These are the activations of a small neural network, seen along a few directions. Each row is one input.
In each table, some parts of the input vary, and every possible input appears once, in random order.
Descriptions start from the smaller parts, as in this example, which fits no table here: one of 2 separate values, together with either a single point or one of 11 places along a line or (one of 4 places along a line, together with one of 8 places around a ring).
Shared parts are said once, and a part with two or three values counts as separate values.

Other details of the inputs vary at random and push rows far along three fixed directions, the same in every table; ignore that.

Rows:
R1: -14 -12 19 -16 15 -1 9 11 5 -29 -2 32 -20
R2: -11 13 3 21 -1 -10 7 9 9 12 -9 -22 3
R3: -11 25 -21 -33 -20 -2 -8 -16 -1 3 -11 -18 15
R4: 13 -15 -4 -22 4 20 -9 -3 -9 -14 5 22 0
R5: -4 13 2 22 -2 -9 -3 12 10 8 -7 -25 13
R6: 10 -9 -16 14 3 14 4 -2 2 8 -2 -9 13
R7: 9 3 -6 31 2 -8 -9 7 8 13 -1 -26 16
R8: -5 -5 9 -39 -5 -1 -5 2 -5 -21 10 35 -9
R9: -6 25 14 16 -2 -10 -2 9 -3 11 -11 -27 -4
R10: -2 -28 -20 17 12 22 38 -21 -4 8 3 2 -31
R11: 11 -13 -22 5 -5 23 12 -19 -13 15 4 -7 -11
R12: -9 -25 -3 -2 11 14 23 -4 1 -8 1 23 -25
R13: -3 -4 29 -12 15 0 -12 15 -4 -27 -3 17 -20
R14: -15 15 33 -14 4 -30 -15 23 13 -22 -4 20 12
R15: 4 -13 9 -25 5 -6 -19 15 9 -32 10 36 12
R16: -1 6 31 19 14 -17 -17 17 2 -9 -1 -15 -19
R17: -6 11 0 26 -4 -17 3 1 8 24 -5 -20 11
R18: 22 -14 -20 11 3 21 3 -17 -11 9 7 -9 -6
R19: -1 -10 3 21 15 22 23 -14 -14 20 -13 -6 -29
R20: -1 18 -8 2 -16 -22 -1 -3 9 11 6 -8 28
R21: -3 18 13 21 -1 -7 -2 3 -3 25 -12 -24 0
R22: -5 6 20 31 13 -10 3 5 -2 9 -5 -25 -29
R23: -6 2 24 -36 -3 -19 -19 7 -1 -20 9 36 0
R24: -4 -26 -14 19 14 28 37 -18 -5 20 -9 5 -21
R25: -5 -13 17 0 13 7 6 -3 -8 3 -3 17 -26
R26: 7 25 -12 -9 -24 -4 -14 0 -3 11 2 -20 29
R27: 23 -17 -52 -18 -17 24 13 -28 -4 1 20 13 26
R28: -2 -24 -4 0 16 22 20 -5 -2 -14 -3 18 -19
R29: 18 18 -15 -11 -16 5 -16 -4 -7 2 3 -11 32
R30: 11 -13 -51 -22 -24 26 21 -26 -4 7 14 14 23
R31: 14 -25 -1 23 19 28 5 -5 -11 9 -4 -5 -27
R32: -1 -1 27 22 23 -10 -14 25 10 -17 -9 -5 -2
R33: 0 10 -7 -27 -20 -20 -18 8 11 -17 13 13 33
R34: -13 8 36 5 13 -12 -9 20 1 -8 -9 -2 -23
R35: 7 -7 28 17 20 -6 -22 17 -1 -8 -3 -4 -17
R36: 5 8 -2 16 -5 3 -5 0 -4 15 -2 -23 0
R37: -8 -11 7 -31 -1 -7 0 3 6 -19 8 44 5
R38: -17 21 -20 -25 -15 -10 -3 -9 11 -3 -13 -16 21
R39: 0 17 12 22 0 -16 -4 -1 -2 20 -3 -24 -3
R40: 5 13 -19 -7 -19 -14 -6 -2 8 -2 12 -7 30
R41: -4 19 -18 -7 -25 -18 -1 -1 8 9 8 -9 31
R42: -2 -8 -4 -23 -6 6 5 -9 -9 -6 8 19 -12
Description of these inputs: one of 2 separate values, together with either a single point or (one of 4 places along a line, together with one of 5 places along a line).
Changing only the choice among 2 separate values turns R19 into R14. The same change can be made to R25. Which row results?
Answer: R37
Changing only the choice among 2 separate values turns R16 into R40. The same change can be made to R39. Which row results?
Answer: R20
A walk changes only the place on the line of 4. It starts at R25 and steps to R8. List the rest of the walk in order.
Answer: R36, R31

Rows:
R43: -9 5 19 0 6 -11 -1 8 2 -1 -4 4 -10
R44: -10 -6 14 9 10 -6 7 4 3 0 -5 8 -12
R45: -8 16 0 -3 -14 -17 -1 6 8 5 0 -1 24
R46: -5 16 4 -1 -12 -20 -7 6 5 7 2 -4 15
R47: -6 6 15 1 5 -14 -8 8 3 -11 0 -7 -13
R48: 8 7 -2 12 -2 -10 -14 10 7 1 3 -14 18
R49: -12 -6 8 12 15 2 12 6 7 -5 -10 -3 -16
R50: -1 -1 6 -42 -2 0 -19 6 -1 -29 4 27 5
R51: 4 -6 -30 4 -11 12 16 -19 -2 15 5 -12 2
R52: 18 9 -18 4 -18 1 -5 -9 -7 16 13 -10 22
R53: -2 23 7 -4 -14 -19 -10 2 -1 6 4 -10 9
R54: 9 -15 -15 15 7 14 9 -6 1 4 0 -4 2
R55: 0 24 -7 -5 -20 -13 -4 -4 0 17 4 -15 20
R56: 11 9 -5 0 -9 -11 -18 7 6 -3 10 -9 23
R57: 6 8 0 0 -8 -7 -8 9 5 1 4 5 28
R58: 2 -7 -7 12 -2 7 15 -13 -8 14 3 -5 -15
R59: -7 16 19 3 -2 -30 -20 17 10 -13 3 -11 2
R60: 11 4 -27 3 -13 6 2 -4 5 6 5 -9 33
R61: -6 -5 15 9 7 -6 3 4 1 2 1 4 -18
R62: 5 -4 -23 4 -2 23 11 -16 -7 12 -9 -14 1
R63: 12 -11 -3 21 6 11 5 -5 -6 14 4 -5 -7
R64: -6 -3 12 6 14 7 -2 10 2 -9 -13 -3 -11
R65: -8 -7 8 8 14 0 7 3 3 -4 -6 -3 -21
R66: 3 2 13 -43 -7 -3 -20 3 -9 -25 9 32 1
R67: 8 -5 -11 -1 0 17 2 -11 -11 2 -2 -10 -12
R68: 2 3 20 7 6 -15 -15 16 6 -6 1 6 11
R69: -11 -2 16 5 11 -4 8 3 1 1 -8 5 -15
R70: -8 1 -1 15 3 6 19 -3 0 16 -9 -9 -7
R71: 3 12 0 -30 -14 -1 -14 0 -6 -5 2 13 17
R72: -12 -10 9 16 14 -2 10 9 10 -7 -8 0 -15
R73: 1 6 1 -3 -2 6 -2 -3 -6 8 -8 -3 4
R74: 1 -5 16 6 12 9 -2 1 -9 4 -7 -1 -23
R75: 15 -7 -20 12 -5 15 9 -12 -7 20 5 -4 10
R76: 9 -10 9 15 12 -1 -9 8 1 -10 5 -3 -12
R77: -7 -26 -2 -18 11 9 13 -5 3 -22 2 31 -16
R78: -5 -4 17 8 14 10 3 7 -4 1 -14 2 -15
R79: -6 13 -7 -14 -10 -11 -3 0 7 -5 0 -2 17
R80: 9 -29 -26 -60 -5 35 7 -25 -15 -27 15 48 -7
R81: 4 -4 -30 3 -8 17 20 -22 -5 17 2 -15 -3
R82: -8 -10 8 13 13 -4 5 6 6 -5 -4 -2 -19
What is each input in this table made of?
Answer: one of 2 separate values, together with one of 4 places along a line, together with one of 5 places along a line
Changing only the choice among 2 separate values turns R50 into R71. The same change can be made to R81. Which row results?
Answer: R55
Change only the choice among 2 separate values in R78. List by row number the other rows that result.
Answer: R64
Change only the choice among 2 separate values in R69. List by row number the other rows that result.
Answer: R79
Change only the place on the line of 5 in R72. List by row number the other rows that result.
Answer: R51, R59, R77, R82
Change only the place on the line of 4 in R61. List by row number the other rows that result.
Answer: R55, R63, R74
